rep: [160 140  95 107]
nar: [160 159  95 107]
Dife: [159 157 161  78]
common nar Dife:  => [159]
common Dife nar:  => [159]

Lipip: [125 119 113 136 147 134 110 118]
mebu: [108  93 116 120 126 127 130 122]
mazo: [121 102 114 146 138 135 103 122]
sem: [123 118 147 142 123 116 103 117]
Dopum: [145 149 161 159 122 118 102 104]
repe: [113 109 122 115 126 132 107  96]
ket: [159 145 155 185 131 143 105  84]
Minol: [114  91 122 136 129 136 113 117]
bekav: [157 161 170 172 113 118 112  80]
piv: [113 109 122 115 126 117 129 136]
common Dopum Lipip:  => [118]
rev: [102 118 122 159 161] => Dopum
rev: [ 80 112] => bekav
common Dopum repe:  => [122]

netav: [ 83  91 105 135]
nel: [116  95  96  76]
zev: [138 125 121 157]
bivid: [ 67  67  68 104]
vopan: [ 90 151 117  86]
nozo: [ 84 104 115 164]
dopa: [126 116  98  72]
Nad: [71 68 74 84]
Gul: [119 135 105  87]
ruk: [73 68 75 77]
bokin: [94 78 89 91]
lesu: [ 80 113  76 147]
rev: [125 138] => zev
common bokin netav:  => [91]
rev: [ 87 105 135] => Gul

Bos: [124 156 139 119 133 142 124 147 136 131 152 123 121 175 150 146 114 122
 126 134 130 129 116 129  92 155 143 127 162 173 145 151 109 141 128 160
 151 129 145 144 114 142 116 121 150 127 138 128]
Kibor: [122 152 135 121 134 141 119 144 134 130 147 119 126 168 148 144 113 123
 130 128 131 129 117 122 105 152 138 127 158 168 143 146 116 139 125 152
 152 137 141 144 117 143 122 124 147 128 134 133]
zefof: [103 139 138 133 140 136 124 137 113 118 153 115 122 157 127 132 133 133
 153 110 144 140 130 128 127 128 136 137 140 164 159 135 122 146 141 136
 142 150 135 135 138 139 137 134 150 136 140 135]
vulu: [156 117 128 139 123 128 127 124 142 142 118 125 152 118 113 140 111 121
 142 128 144 137 137 101 157 145 110 122 140 119 110 122 147 124 114 124
 135 139 129 142 117 143 122 135 113 139 127 160]
Vin: [121 138 137 129 130 136 116 137 125 127 148 107 131 164 146 145 105 118
 151 111 139 139 123 103 122 150 124 126 159 170 143 136 120 141 123 143
 151 148 137 146 114 150 118 128 141 137 145 139]
find: [121 138 137 129 130 136 116 137 125 127 148 107 131 164 146 145 105 118
 151 111 139 139 123 103 122 150 124 126 159 170 143 136 120 141 123 143
 151 148 137 146 114 150 118 128 141 137 145 139] => Vin
find: [156 117 128 139 123 128 127 124 142 142 118 125 152 118 113 140 111 121
 142 128 144 137 137 101 157 145 110 122 140 119 110 122 147 124 114 124
 135 139 129 142 117 143 122 135 113 139 127 160] => vulu
find: [103 139 138 133 140 136 124 137 113 118 153 115 122 157 127 132 133 133
 153 110 144 140 130 128 127 128 136 137 140 164 159 135 122 146 141 136
 142 150 135 135 138 139 137 134 150 136 140 135] => zefof

Lim: [110 162 145 110 104  84 165]
gav: [136 171 145 171 143 112 168]
Mapi: [149 142 127 113 168 173 145]
gud: [149 166 142 152 165 112 109]
Tiva: [148 142 127 165 105 173 145]
Bizos: [167 126 118 144 145 167 105]
sek: [140 158 165 163 116 120 163]
rev: [105 167 145 144] => Bizos
common gav gud:  => [112]
rev: [105 167] => Bizos
rev: [162 110] => Lim
find: [167 126 118 144 145 167 105] => Bizos
common Lim sek:  => [165]
common gud gav:  => [112]

Boga: [159 134 130 110 135 121 124 119 147 137 133 116 128 142 136 130 161 107
 136 144 149 129 126 107 133 139 121 112 142 121 130 128 121 140 139 141
 131 116 110 139 119 120 155 131 115 133 134 121]
rasuf: [131 156 141 141 148 131 121 117 128 113 141 118 128 131 132 123 137 137
 134 103 128 143 140 129 135 137 127 133 157 128 109 128 124 148 143 109
 149 125 107 137 111 123 131 125 124 120 139 107]
zage: [128 109 128 124 147 143 109 149 125 107 137 111 134 124 121 120 113 142
 125 129 139 121 140 127 125 128 120 129 127 131 130 118 120 119 122 120
 124 134 146 132 132 125 111 144 125 126 138 121]
vofal: [141 132 126 131 141 136 117 106 131 133 134 127 138 129 114 108 135 144
 134 129 135 128 137 128 135 130 126 117 155 116 125 137 127 131 137 118
 145 134 119 127 124 108 132  97 131 117 133 116]
fifud: [117 119 116 136 141 111 134 127 129 131 137 132 139 123 133 123 106  98
 116 130 144 144 129 120 141 116 120 126 127 142 143  80 105 115 107 113
 126 121 152 116 143 140 138 161 119 120 119 152]
rev: [111 137 107 125 149 109 143 148 124 128 109 128] => rasuf
find: [159 134 130 110 135 121 124 119 147 137 133 116 128 142 136 130 161 107
 136 144 149 129 126 107 133 139 121 112 142 121 130 128 121 140 139 141
 131 116 110 139 119 120 155 131 115 133 134 121] => Boga
find: [131 156 141 141 148 131 121 117 128 113 141 118 128 131 132 123 137 137
 134 103 128 143 140 129 135 137 127 133 157 128 109 128 124 148 143 109
 149 125 107 137 111 123 131 125 124 120 139 107] => rasuf
find: [117 119 116 136 141 111 134 127 129 131 137 132 139 123 133 123 106  98
 116 130 144 144 129 120 141 116 120 126 127 142 143  80 105 115 107 113
 126 121 152 116 143 140 138 161 119 120 119 152] => fifud
rev: [123 139] => fifud

keko: [132 100 122 142 163 105 134 152  82 109]
nup: [126 134 140 155 163 127 126 153 102 164]
vuk: [131 109 116 192 146 125 147 114 157 130]
fini: [140 106 141 107 143 172 106 136 110 152]
sebe: [135 166  89 140 104 116 103 126 154 131]
zit: [134 111 144 118 130 149 125 139 126 134]
Kopid: [105 114 145 127 134 140 155 163 162 126]
common zit keko:  => [134]
rev: [103 116 104 140  89 166 135] => sebe
rev: [126 162 163 155 140 134 127] => Kopid

Zek: [137  89 192 121 129 115  98  99]
tem: [137  89 192 121 128 115  98 122]
vemat: [121 137 192  89 129 107  89  98]
find: [137  89 192 121 128 115  98 122] => tem
rev: [115 128 121 192] => tem
rev: [ 98 115 128 121] => tem
find: [121 137 192  89 129 107  89  98] => vemat
find: [137  89 192 121 129 115  98  99] => Zek

Lumul: [166  87  98 121]
fogis: [130  95 129 174]
Gadi: [167 101 116 122]
nadom: [142 121  86 167]
Kagiz: [168 163 142  87]
Gamev: [151  87  87  88]
nik: [ 86  91 168 142]
rev: [142 168] => nik
common Lumul nadom:  => [121]
rev: [168  91  86] => nik
common Gamev Kagiz:  => [87]
common Kagiz Gamev:  => [87]
rev: [91 86] => nik
common Kagiz Lumul:  => [87]

Mopi: [120 111 144 103 114 128 113 111 140 125 129 109  94 164 125 107 121 141
 151 143 108 110]
bopun: [144 112 144  80 114 128 113 111 140 119 137 108  94 159 128 120 121 141
 151 112 123  96]
mudo: [145 110 144 104 114 128 113 111 140 138 119 108 108 164 136 105 103 141
 151 143 123 110]
basef: [145 110 146 104 114 128 113 111 140 138 129 113 108 164 136 105 103 141
 151 143 123 110]
find: [120 111 144 103 114 128 113 111 140 125 129 109  94 164 125 107 121 141
 151 143 108 110] => Mopi
rev: [136 164 108 108 119 138 140 111 113 128 114] => mudo
find: [144 112 144  80 114 128 113 111 140 119 137 108  94 159 128 120 121 141
 151 112 123  96] => bopun
find: [145 110 144 104 114 128 113 111 140 138 119 108 108 164 136 105 103 141
 151 143 123 110] => mudo

Zira: [154 173  97 139 111  71 145 104  83 135]
givaf: [121 105  85 106 147 177 182  81 115  92]
tefu: [135  88 136 173 104 101 137  67 154 148]
peli: [183 141 152 115 125 183 153 130 172  67]
fopag: [130 170 150  86 169 106 189 182 151 191]
dulom: [182 156 108  80 130  90  67 141 187 179]
Zedad: [157 150  95  81  77 117 124 101  67 132]
common dulom tefu:  => [67]
common fopag Zedad:  => [150]
common Zedad fopag:  => [150]
common Zedad dulom:  => [67]
common dulom givaf:  => [182]
common Zedad peli:  => [67]
rev: [136  88] => tefu

Ret: [115  94 121 126 127  91 124 102 111 133 128 129 117  98  82 107  78]
besi: [108 112 134 133 129 102 116 123 130 137 124 123 120 115 110 121 119]
vegu: [108 112 134 133 129 102 116 123 130 137 124 123 120 115 110 121 109]
nimo: [118 101 128 122 123  93 121 105 114 129 133 133 126  98 102 119  90]
kipi: [134 128 114 130 133 124 102 137 118 116 130 123 120 123 119 115 126]
find: [115  94 121 126 127  91 124 102 111 133 128 129 117  98  82 107  78] => Ret
find: [108 112 134 133 129 102 116 123 130 137 124 123 120 115 110 121 109] => vegu

bet: [139 113 148  90 115 125 133 147 131 133 133 128 132]
lutu: [139 113 148  90 115 125 133 147 131 133 132 128 132]
tav: [131 120 137 121 127 127 133 141 131 122 110 130 139]
kino: [131 117 139 126 130 127 136 147 133 116 142 127 123]
Sepus: [128 131 125 123 125 128 125 121 126 135 122 129 132]
Tagul: [128 125 130 133 131 128 131 135 130 121 134 127 125]
Bogep: [115 135 116 183 150 131 131 129 130 101 142 126 115]
Bibug: [126 141 114 125 120 129 118 102 121 147 108 130 136]
Gefir: [131 120 137 121 127 127 133 141 131 148 120 129 138]
Puz: [131 120 137 121 127 127 133 141 131 122 136 127 126]
Biv: [131 120 137 121 127 127 133 141 131 123 136 128 126]
find: [128 131 125 123 125 128 125 121 126 135 122 129 132] => Sepus
find: [131 120 137 121 127 127 133 141 131 122 110 130 139] => tav

pufe: [136 112 107 139 125 135 158 118 146 133  96 124  90 160  81 126  86 135]
kati: [111 144 110 147 110 156 125 152 110 127 128 129 128 108 120 117 143 109]
rol: [137  97 116 124 157  95 165 133 150 124 127  79 110 115 120 138 156 138]
leron: [142 131 128  90 109 104 116  84 122 149 113 136 122 108 147 131 103  82]
mipas: [136 100 108 139 135 135 142 133 137 145  97 131 102 151  76 116  96 147]
zuvi: [144 143 145  96 106 108 101 120 138 134 117 139 146  95 134 122 128  97]
seb: [134 117 118 129 177 160 150 150 127 129 144 142 114 131 150 100 105 140]
gafel: [136 103 108 139 132 134 147 129 140 142  96 129  98 153  77 120  94 143]
rev: [126  81] => pufe
rev: [145 137 133 142 135 135] => mipas

teku: [180 168 180  80  95 159]
kovad: [112 121  77  90  88 151]
lodal: [132 115  99  96  76 147]
zolod: [ 96  95 107  90 109 120]
neris: [ 91  88 125  92 143  96]
Feg: [166 162  87 145  91 175]
riret: [ 87 115 125  92  96 139]
pib: [ 87 115 125  92  92 144]
rev: [88 90] => kovad
find: [ 87 115 125  92  96 139] => riret
common teku zolod:  => [95]
rev: [ 96  92 125] => riret
common zolod kovad:  => [90]

vasom: [121 140 136 170 138 157 168  92 141]
Teni: [170 162 121 132 133 171 158 110 138]
Fumug: [114 162 119 167 115 150 144 168 143]
suve: [ 99 134 126 131 131 171 162 115 132]
fav: [119 102  81 133  89 157 156 139 121]
rev: [156 157  89 133  81] => fav
rev: [132 115 162 171] => suve
common vasom Fumug:  => [168]
common Fumug fav:  => [119]
rev: [162 171] => suve
find: [119 102  81 133  89 157 156 139 121] => fav

sog: [150 110 148 115 118 130 127 145 140 123 139 114 124 125 124 128 133 127
 124 120 163 130 143 136 128 142 126 131 135]
tukis: [161 122 156 116 123 120 137 140 137 118 139 123 118 128 133 146 136 134
 148 125 138 138 135 135 131 141 123 119 155]
Ziv: [161 144 123 135 124  90 100 164 124 144 107 123 118 150 131 149 148 133
 133 136 134 133 118 136 134 121 162 143 100]
viku: [131 123 129 123 131 123 121 133 132 128 124 136 119 133 127 124 123 131
 124 121 131 143 140 130 134 137 136 135 124]
vozo: [ 83 188 113 135 138 143 137 109 108 147 109 106 119  92 134 139 118 113
 158 143 134 134 145 136 111 130 149 146  86]
tugab: [135 139 129 127 132 135 117 132 132 126 138 126 126 124 139 128 150 118
 123 147 141 144 156 123 136 137 130 149 136]
find: [ 83 188 113 135 138 143 137 109 108 147 109 106 119  92 134 139 118 113
 158 143 134 134 145 136 111 130 149 146  86] => vozo

nipor: [153  92 150 159 142 116 163 127 139  99 138 121 126  70 161 101 139 173]
daz: [134  93 119 174 140 162 128 177 157 114  93 162 104 101 122 153 142 153]
nur: [139  93 119 174 140 162 128 177 157 133  93 162 104 101 122 153  92 120]
kelek: [161  92 156 175 120  93 148 152 100 136  95 134 110 140 137 136 117 168]
tuz: [124  93 117  92 146 158 125 177 162 127  93 167 131 107 127 145 145 155]
find: [153  92 150 159 142 116 163 127 139  99 138 121 126  70 161 101 139 173] => nipor
find: [134  93 119 174 140 162 128 177 157 114  93 162 104 101 122 153 142 153] => daz
find: [161  92 156 175 120  93 148 152 100 136  95 134 110 140 137 136 117 168] => kelek
find: [124  93 117  92 146 158 125 177 162 127  93 167 131 107 127 145 145 155] => tuz
rev: [145 145 127 107 131 167  93 127 162] => tuz
find: [139  93 119 174 140 162 128 177 157 133  93 162 104 101 122 153  92 120] => nur

Kobu: [167 155 135 124 143 136 168 114 124]
Nulan: [112 115 132 146 148  96 114 146 135]
vobuk: [141 132 140 115  82 136 114 112 150]
rus: [114 150 137 126 156 101 128 124 124]
rev: [124 114 168 136 143 124 135] => Kobu
find: [141 132 140 115  82 136 114 112 150] => vobuk
common rus Nulan:  => [114]
find: [167 155 135 124 143 136 168 114 124] => Kobu
rev: [150 112] => vobuk
rev: [114 136  82 115 140] => vobuk

zakuv: [108 123 110 126  94 120  94 130 109 122  82 115 106  81 114 129 148 113]
gumet: [102 117 105 119 121 110 114 124  92 110 126 106 117 125 145 111 102 102]
sarol: [110  87 101  80 117 117 108  89 104  86  89 125 117  79 140 111 133  94]
repez: [ 97  82 113 102 110 142 103 111 112  87 101 144 120 100 119 101 139  85]
mide: [119  86 115  95  82 113  87 101  85  88  99 110  97  97 129 100  93  88]
find: [102 117 105 119 121 110 114 124  92 110 126 106 117 125 145 111 102 102] => gumet
rev: [113  82  95] => mide
rev: [ 81 106 115] => zakuv
find: [ 97  82 113 102 110 142 103 111 112  87 101 144 120 100 119 101 139  85] => repez
rev: [101  87 113] => mide

Rik: [152 114 147 128 146]
Tas: [ 85 134 129 113 129]
kika: [147 129 129 146 137]
find: [ 85 134 129 113 129] => Tas
common kika Tas:  => [129]
common Tas kika:  => [129]
find: [147 129 129 146 137] => kika

lenem: [ 80 119 163  81 118  78 102 118 126 141 128]
Sez: [126  84  81 126 118 114  86  87 164  75 161]
Nog: [ 84 116 164 145 127  80  68 117 134 129 117]
find: [126  84  81 126 118 114  86  87 164  75 161] => Sez
find: [ 84 116 164 145 127  80  68 117 134 129 117] => Nog
common lenem Nog:  => [80]
rev: [ 78 118] => lenem
common Nog lenem:  => [80]

mib: [121  79 162 104]
lin: [83 84 79 76]
vobe: [114  90 142 125]
feped: [102 103  79 104]
murit: [112 120 160  79]
sebin: [ 75 181 105  79]
lumo: [102 137 131 126]
tugus: [114 106 142 144]
daka: [102 114  79 103]
find: [102 103  79 104] => feped
common lumo daka:  => [102]
common feped murit:  => [79]
rev: [76 79 84] => lin
common feped sebin:  => [79]
rev: [104  79 103] => feped

tiku: [125 135 111 149 162 105 137 109 150 122 112 144 138 105 148 107 167 113
 134 134 123 106 120 105 107 166 154 139 131 164 120 118 147  91 163 111
 122 132 135 148 118 134 148 148]
luk: [162 167 139 135 170 107 145 144 144 158 146 129 105 138 147 116 169 135
 161 169 150 136 146 118 111 145 153 161 163 169 151 161 169 100 150 153
 156 155 168 172 155 165 135 161]
gemi: [117 131 112 170 165 120 110 117 171 138 110 173 163 115 160 104 173 117
 140 131 128 103 143  93 139 172 169 149 136 166 119 116 148 134 173 103
 126 128 143 152 103 124 169 152]
fosi: [167 162 175 141 141 171 172 171 147 166 171 118 138 164 139 167 115 168
 163 162 165 173 171 169 166  93 158 153 171 117 173 171 163 151 108 172
 166 165 159 164 167 167 147 155]
gov: [154 162 128 111 161 104 141 139 115 147 133 102  95 132 139 117 129 136
 152 165 148 127 134 115 103 102 134 156 160 152 140 151 163  84 107 145
 148 154 157 162 152 161 110 157]
bafe: [ 87  85  82 131 112  82  85  82 125  82  87 150 111 150 113  84 144  83
  91  88  86  83  85  82  86 164 109  94  82 132  83  86  85  88 155  84
  81  86  89  85  82  86 125  96]
gumi: [148 157 132  84 143  82 136 135  82 143 137  81  82 138 124 114  87 132
 152 155 151 124 100 119  85  91  86 150 147 130 135 144 155  81  84 139
 144 148 155 156 145 156  83 152]
rigu: [122 117 122 173 143 162 135 131 170 129 120 170 160 123 140 137 170 131
 116 121 126 136 167 133 169 174 173 114 129 155 132 128 117 153 169 129
 124 121 136 117 124 120 170 118]
find: [167 162 175 141 141 171 172 171 147 166 171 118 138 164 139 167 115 168
 163 162 165 173 171 169 166  93 158 153 171 117 173 171 163 151 108 172
 166 165 159 164 167 167 147 155] => fosi
find: [162 167 139 135 170 107 145 144 144 158 146 129 105 138 147 116 169 135
 161 169 150 136 146 118 111 145 153 161 163 169 151 161 169 100 150 153
 156 155 168 172 155 165 135 161] => luk

tuno: [104 109 151 138 129 114 117 144 125 150 141 139 128 126 141 122 111]
ded: [130 117 128 118 143 142 142 137 121 125 146 141 119 129 112 141 131]
Las: [144 140 116 140 178 114 117 144 125 132 141 116 110 126 141 119 135]
div: [133 131 134 126 125 133 128 126 127 130 124 125 132 126 136 127 134]
fivo: [104 109 151 138 129 114 117 144 125 150 141 116 110 126 141 122 111]
Didol: [117 126 132 123 139 127 152 122 139 115 135 140 113 137 119 126  93]
Pes: [118 112 125 132 125 121 100 136 120 152 140 121 138 115 119 132 141]
Tibed: [113 135 126 131 127 115 144 140 116 141 178 127 129 123 117 143 131]
fozuf: [139 139 117 128 124 133 128 124 131 113 135 128 131 127 115 144 127]
Raz: [125 122 116 144 133 138 132 131 110 125 131 129 110 122 114 145 112]
rev: [144 115 127 131 128 135 113] => fozuf
rev: [178 141 116 140 144] => Tibed
find: [118 112 125 132 125 121 100 136 120 152 140 121 138 115 119 132 141] => Pes
rev: [125 121 137 142 142 143] => ded

Nul: [108 113 147 110 140]
rifud: [113 175 147 110 140]
sene: [113  74 146 110 140]
zuzar: [113 110 147 110 149]
Mos: [113 108 109 110 140]
sepo: [113 169 147 110 140]
find: [113 110 147 110 149] => zuzar
rev: [149 110] => zuzar
rev: [109 108 113] => Mos
rev: [149 110 147 110] => zuzar
find: [108 113 147 110 140] => Nul
find: [113 108 109 110 140] => Mos

mek: [124 158 122 141 141 112 111 107 105 106 131 120 138 148 116 116 102 122
 113]
rigin: [170 166 141 137 150 172 112 134 138 103 148 168 142 171 159 180 125 150
 154]
Fif: [ 79 113 149 119 151  81 148 150 154 138 153 118 156 126  79  95 148 143
  94]
Toti: [142 141 134 133 138 142 122 132 134 142 137 143 135 143 138 146 130 139
 137]
find: [170 166 141 137 150 172 112 134 138 103 148 168 142 171 159 180 125 150
 154] => rigin
rev: [143 148  95  79 126 156 118 153 138] => Fif

tifov: [121 135 116 141 136 141 121 153]
tok: [ 98  76 142  94 138  99 140 185]
Dut: [102 118 117 160 151 162 185 139]
Gev: [145 125  98  75 139 138 116 122]
kop: [131 114 125 115 123 136 100 158]
Gub: [121 128 125 123 138  94  99 121]
rev: [ 75  98 125] => Gev
common Dut tok:  => [185]
rev: [121  99  94 138 123] => Gub
rev: [75 98] => Gev
common tifov Gub:  => [121]
common Gev tifov:  => [116]
common Dut Gev:  => [139]

mota: [116 126 124 141 134 163 135 118 126 123 120 140 127 144 138 138 122 146
 133 136 132 129 135 104 128 132 142 132 104 117 141 115 104 144  99]
Nito: [135 153 150 125 120 114 103 111 145 118 139 144 109 119 106 143 154 127
 131 147 129 116 127 138 138 150 116 124 140 139 121 143 138 127 103]
Gezav: [141 126 121 121 110 102 126 129 125 124 126 131 134 130 124 114 130  86
 137 136 123 120 123 129 138 135 118 138 122 146 136 141 128 127 128]
vuz: [104 127 141 127 104 140 140 128 146 130 134 102 145 123 129 127 128 123
 120 111 112 116 122 140 136 132 147 137 121 132 128 135 116 121 127]
tofut: [141 126 121 121 110 102 126 129 125 124 126 131 134 130 124 114 130  86
 137 136 123 120 123 129 138 128 118 138 122 146 136 141 128 127 128]
dimep: [130 129 126 117 141 118 131 126 133 138 139 116 129 133 124 126 128 134
 125 128 128 122 137 126 122 120 135 116 118 133 133 124 124 117 128]
pese: [135 116 119 124 136 127 144 124 142 134 147 120 130 115 134  94 127 130
 138 112 128 120 140 125 139 140 130 133 120 127 127 147 109 133 121]
find: [130 129 126 117 141 118 131 126 133 138 139 116 129 133 124 126 128 134
 125 128 128 122 137 126 122 120 135 116 118 133 133 124 124 117 128] => dimep
find: [116 126 124 141 134 163 135 118 126 123 120 140 127 144 138 138 122 146
 133 136 132 129 135 104 128 132 142 132 104 117 141 115 104 144  99] => mota

Vupu: [154 116 117 162 124 150 115]
liv: [ 85  96 114  87 121 154 131]
Zese: [154 116 117 162 124 154 176]
vog: [162 116 124 155 154 150 115]
common Zese liv:  => [154]
rev: [115 150 154 155] => vog
find: [154 116 117 162 124 150 115] => Vupu
common liv Zese:  => [154]
find: [154 116 117 162 124 154 176] => Zese

